These are the activations of a small neural network, seen along a few directions. Each row is one input.
Each table varies a few parts of the input and shows all the possible inputs, shuffled.
Descriptions start from the smaller parts, as in this example, which fits no table here: one of 6 places along a line, together with either a single point or one of 9 places around a ring or (one of 3 separate values, together with one of 5 places around a ring).
Shared parts are said once, and a part with two or three values counts as separate values.

Other details of the inputs shift rows strongly along two fixed directions, in all tables alike. That doesn't count.

A family of inputs:
R1: [ 9 -9  7 16 -3  9 25 15  5  1 28  2]
R2: [  2  38  10 -40 -15 -13 -74 -51 -73   3 -23 -12]
R3: [18 26 21 24 14  7 32 14 20 -9 36 -2]
R4: [ -9  21   3 -13   3 -15 -24 -16 -30 -11   6   9]
R5: [ 24  40  19 -11 -24   1 -25  13 -21   0  19  -4]
R6: [  4  24   6 -10  12   0  -2   3   3   0   5   4]
R7: [ 10 -13  13  30  -2  10  11   6  20  -9  19  -6]
R8: [-23 -47 -24   4  14 -11  36   4   8   1 -17   7]
R9: [  0  47  -7 -42 -21 -15 -90 -38 -48   0 -15   3]
R10: [22 18 26 41 -4 19 26 11 16  4 29 -5]
R11: [ -8 -46 -26  -9   4  -2  26  12  18   5 -15   9]
R12: [-19 -38 -29  -8  21  -2  30   7  19  13 -32   4]
R13: [ 10 -12  15  26  -7   2  22  12   6   4  22   1]
R14: [ 6  3  4 23  3 20 26  6 14  7 18 -2]
R15: [-33 -43 -18   5  24   0  28   0  20   3 -18  -4]
R16: [ -5  40 -12 -31  -3 -16 -56 -21 -46   2 -35  -4]
R17: [ -9 -51 -22  20   3  -3  21  -8  19   8 -16   3]
R18: [ 17  48  15  -4  -4  19 -31   1 -11 -14  12  -3]
R19: [ -6  30 -11  -3  -5  -8 -60 -44 -50  -3 -26   3]
R20: [-39 -27 -11 -10   6 -21 -25 -22 -26  -3 -31   3]
R21: [-19 -45 -13  15  10 -16  33   2   8   3 -19   6]
R22: [-33 -49 -19  -1  12  -7  33   3   4  14 -14   7]
R23: [ 19  34  25  10 -12  -9 -27 -11 -21 -15  29   5]
R24: [  0  36  -4 -15 -15 -21 -82 -42 -75 -12 -15   7]
R25: [ -7  23  -9 -34 -18  -6 -74 -23 -36  -3 -21  -6]
R26: [ 27  42  12 -10  -9   8 -32  -4  -9  -9  25   6]
R27: [-30 -39 -21 -17  12 -14  27   3  33  20 -32  -1]
R28: [-32 -45  -9  15  20  -6  25  -3  20   6 -23  -5]
R29: [-24 -44 -21  16  19 -11  30  -7  13  11 -31   0]
R30: [ 10  25  20  -5   2   5  -3  22  -5 -17  16   1]
R31: [-21 -49 -20 -20  -5 -15  21   6  31  13 -18   5]
R32: [-28  -9 -20 -26  -5  -2 -32 -17  -4   8 -39  -6]
R33: [-32 -52 -11   8   8 -13  30   0   5  18 -19   6]
R34: [29 21  8 16 -9 14 24 23 27 -1  9 -8]
R35: [-11 -48 -25 -11  -6 -10  26  14  24  10 -24   1]
R36: [ 12  27   3   0  -5   2 -31 -20 -16 -10  22   5]
R37: [24  8 15  2 -3  6 22 24 24 -9 33  8]
R38: [-18 -20 -27 -28  -3   2 -30 -18 -18  19 -24   8]
R39: [30 12 21 10 -8 17 27 35 15 -1 37  3]
R40: [-27 -58 -21 -17  -4  -8  17  13  28   8 -26  -3]
R41: [ 27   4   8  24  -2   7  28  19   9 -16  32   2]
R42: [-10 -16 -31 -25 -11 -10 -31 -16 -11  10 -36   0]
R43: [19 21 17 11 10 17 30 29 15  7 21 -3]
R44: [ 21  55  17  -8 -14   4 -26  -3  -2  -3  12  -3]
R45: [-19 -35 -25   9  22  -3  34  -1  13   6 -19   1]
R46: [  3   8  11 -26  -6 -15 -27 -36 -22  -3 -13  -9]
R47: [ 14  50  20  -7   7  10 -26   8 -17 -14  11  -6]
R48: [ 37  37  26  -4 -11  -1 -16 -15 -26 -15   7 -16]
R49: [-18 -58 -38   6   9   0  22 -10  17   8 -19   5]
R50: [27 24 17 17 -2 28 27 25 22  5 27 -1]
R51: [ 15  30  26  13 -11  -1 -32  -4 -25 -21  24  -3]
R52: [  6  34  13  11  -4  -2 -28 -25 -14  -5   8   3]
R53: [23 24 28  5 -7 -4 30 34 26 -7 28 -1]
R54: [ -3   8  -9 -21  -4   7 -45 -12 -18  -6  -7   2]
R55: [ 11  40   8  -9 -16   9 -26  -2 -14  10  -2  -6]
R56: [-36 -36 -19   4   7  -3 -11 -26   2   6 -33  -1]
R57: [ 15  16  10  14  -3  15 -13   1  -2 -17  27  -5]
R58: [ 8  4 12 -3  6 -2 28 23 20 -6 18  9]
R59: [-28 -12 -15 -33  -7 -18 -20  -5 -24  18 -34   2]
R60: [29 10 25 36 -5  7 20  7 26 -8 40  0]
R61: [-23 -15 -25 -32  -3 -24 -18  -7 -21   7 -43   4]
R62: [ 33   8  40  14  -4  12  29  13  22 -17  25 -23]
R63: [24  2 20 36 -8 14 20 10 14  4 31 -3]
R64: [ -8  18  11  -3  -1 -22 -27 -19 -29  -8   1   8]
R65: [17 34 10 -2  0 12 -5  1 10 -4 16  5]
R66: [ -2  14   3  11   3  15  -9  -7  -1 -11   9  -5]
R67: [-25 -48 -36   8  13   3  28 -12  19  10 -27   4]
R68: [-26 -37  -9  12  19 -13  29  -9  23  12 -16   3]
R69: [ 28  10  14  12 -16  16  19  27  25  10  24  -8]
R70: [23  4 11 26 -4 20 22 14 13  1 37 -2]
R71: [-35 -19 -16 -35  -2 -19 -26  -5 -15   2 -38  -2]
R72: [-25 -44 -17 -14  10  -3  33  16  13  18 -18   9]
R73: [ 21   9   9   7   4   4  32  32  12 -10  15   5]
R74: [-34 -31 -24 -20   2 -10 -29 -22 -23  -5 -20   4]
R75: [ 12  49  17   8   5   7 -16  -3 -31  -2  21  -4]
R76: [35 25 11 20  1 24 28 24 25 -7 22  0]
R77: [  5   7   4   0  -3  -5  -5  -6  -6 -11  23   7]
R78: [ 27  10  23  10  -4  17  20  36  22 -18  36  -2]
R79: [16 17 12 24  4 14 25  4 25 -7 31  1]
R80: [ 15  14  27  24   5   9  29  29  12 -22  37  -4]
R81: [-30  -9 -21 -30   3 -12 -20 -12 -17  26 -42  -4]
R82: [-10 -19 -34 -25   0  -3 -30 -19 -16   7 -30   9]
R83: [13 14 25 34  8  8 29 14  8  6 21 -7]
R84: [-33 -43 -19 -13  12  -6  22  10  30  13 -36  -9]
Each input here is: one of 4 separate values, together with either a single point or (one of 4 places along a line, together with one of 5 places around a ring).
The inputs of R5 and R40 match in every part but the choice among 4 separate values. If R1 is changed in the same way as R5 into R40, which row does it become?
> R74
The inputs of R44 and R32 match in every part but the choice among 4 separate values. If R27 is changed in the same way as R44 into R32, which row does it become?
> R84
Which other rows does R75 become when the choice among 4 separate values takes its other values? List them by row number.
> R3, R15, R45
A walk changes only the place on the ring of 5. It starts at R51 and steps to R20. List the rest of the walk in order.
> R28, R56, R7
Which other rows does R10 become when the choice among 4 separate values takes its other values? List them by row number.
> R19, R52, R56
A walk changes only the place on the line of 4. It starts at R64 and steps to R4. List the rest of the walk in order.
> R58, R53

A family of inputs:
R85: [-33 -39 -31  -5  -4 -32 -48 -41 -69   4 -43   8]
R86: [ 53  -1  -6   4 -46  37 -31 -12  45   1  32  -6]
R87: [-34 -23 -24 -72  -5 -33 -61 -23 -18 -12 -48   5]
R88: [ 10 -39   6  47  11  14  60  27  16  -4  48  14]
R89: [ -8 -46 -14  10   6  12  74  42  52  44 -25  -5]
R90: [-17 -45 -33  -4   7   4  44  24  29  34 -54  -6]
R91: [-28 -36  -1   1  -4 -32 -24 -37 -41 -10 -28 -11]
R92: [-21 -53   8  29  17 -11  84   5  48  26 -12 -13]
R93: [ -5  52  11 -30  11   0 -48  -9 -15 -14 -27 -13]
R94: [ 10 -69 -20  -7 -16  -6  67  51  52  16 -12   3]
R95: [ 31  26  12 -28 -36 -10 -23  23 -22  10  13   7]
R96: [-29  22  -9   0  22  -5 -15 -24 -17   1   1  13]
R97: [ 45  98  25  -5  -5  33 -25  25 -30   0  35   1]
R98: [ -8 -69   3 -22 -19 -16  62  34  57  19  -8  -8]
R99: [-32   2 -53 -48  13   4 -47 -20 -42  18 -62   7]
R100: [  0  15  40  20   6 -13 -21 -13 -20 -29  34   1]
R101: [ 36  25  66  47 -18  -2  27  14  -6 -22  60 -14]
R102: [-39 -21 -17 -75  -8 -33 -62 -25 -19   1 -38  10]
R103: [ 20  21   3 -21 -11   5  -2  36  19 -28  31   8]
R104: [  8  34  29  23  25  -4  14  -4  11 -23  11  -7]
R105: [ 49  49  10  50 -19  42 -36 -48  11   0  35 -10]
R106: [ 34  28  56  48   7   2  16  16   8 -50  58  -7]
R107: [ 34  80  32  40  18  15  10  16   1 -32  54  -1]
R108: [-28 -83 -17  28   2 -17  41   0   1  22 -11  10]
R109: [-30 -53 -11  14  19 -19  55 -13  25  15 -41 -15]
R110: [ -9 -51 -35  24 -21  16 -62 -77  -9   4  -7   0]
R111: [ 29  26  24 -33 -32 -17 -22  14 -11 -15   3 -16]
R112: [ -5 -13 -16  12   7  -2 -19 -15 -48 -18   7  15]
R113: [ 38  15  -4 -20 -15  11   5  39   1 -13  27  11]
R114: [-42   0 -15 -51  -4 -19 -45 -32 -32  31 -67 -16]
R115: [  5  33  38  23  22  -2  21  -3  16 -10  23  -2]
R116: [ 62  60  12  30 -30  62 -37 -15  33   4  30 -21]
R117: [ 21  32   0  27  20  14  22   6 -13  -6  18   8]
R118: [  7  48  15 -23  -9  -3 -30  -4 -23   1 -31 -26]
R119: [-50   8 -46 -48  17  -3 -54 -23 -24   4 -58   4]
R120: [-21  19   6   4   2  -9 -49 -27 -50 -24  26  17]
R121: [-17 -51 -23  29  32  11  82  15  38  27   3  15]
R122: [-44   8 -29 -38  15   4 -31 -10  -6  15 -33   7]
R123: [-44 -17 -38 -72  -9 -22 -61 -18 -25   3 -27  21]
R124: [-16 -52 -13  34  16  -6  77  12  32  38 -15   5]
R125: [ 20  74  44  -8   6  13 -18  16   7 -10  18 -13]
R126: [ 28  62  34  36   2   6 -31   4 -35 -51  64   4]
R127: [  0 -69 -27 -18  -2   8  66  49  52  19  11  17]
R128: [21 -5  8 48 10  4 69 24 23 11  6 -2]
The inputs of R107 and R126 match in every part but one. If R121 is changed in the same way as R107 into R126, which row does it become?
> R88
The inputs of R117 and R113 match in every part but one. If R109 is changed in the same way as R117 into R113, which row does it become?
> R111
Describe the family of inputs behind these rows.
> one of 4 places along a line, together with either a single point or (one of 2 separate values, together with one of 5 places around a ring)
A walk changes only the place on the line of 4. It starts at R87 and steps to R93. List the rest of the walk in order.
> R104, R106
A walk changes only the place on the ring of 5. It starts at R127 and steps to R95. List the rest of the walk in order.
> R98, R102, R123
A walk changes only the place on the line of 4. It starts at R120 and steps to R96. List the rest of the walk in order.
> R122, R123
Which other rows does R93 become when the place on the ring of 5 takes its other values? List them by row number.
> R90, R99, R118, R119
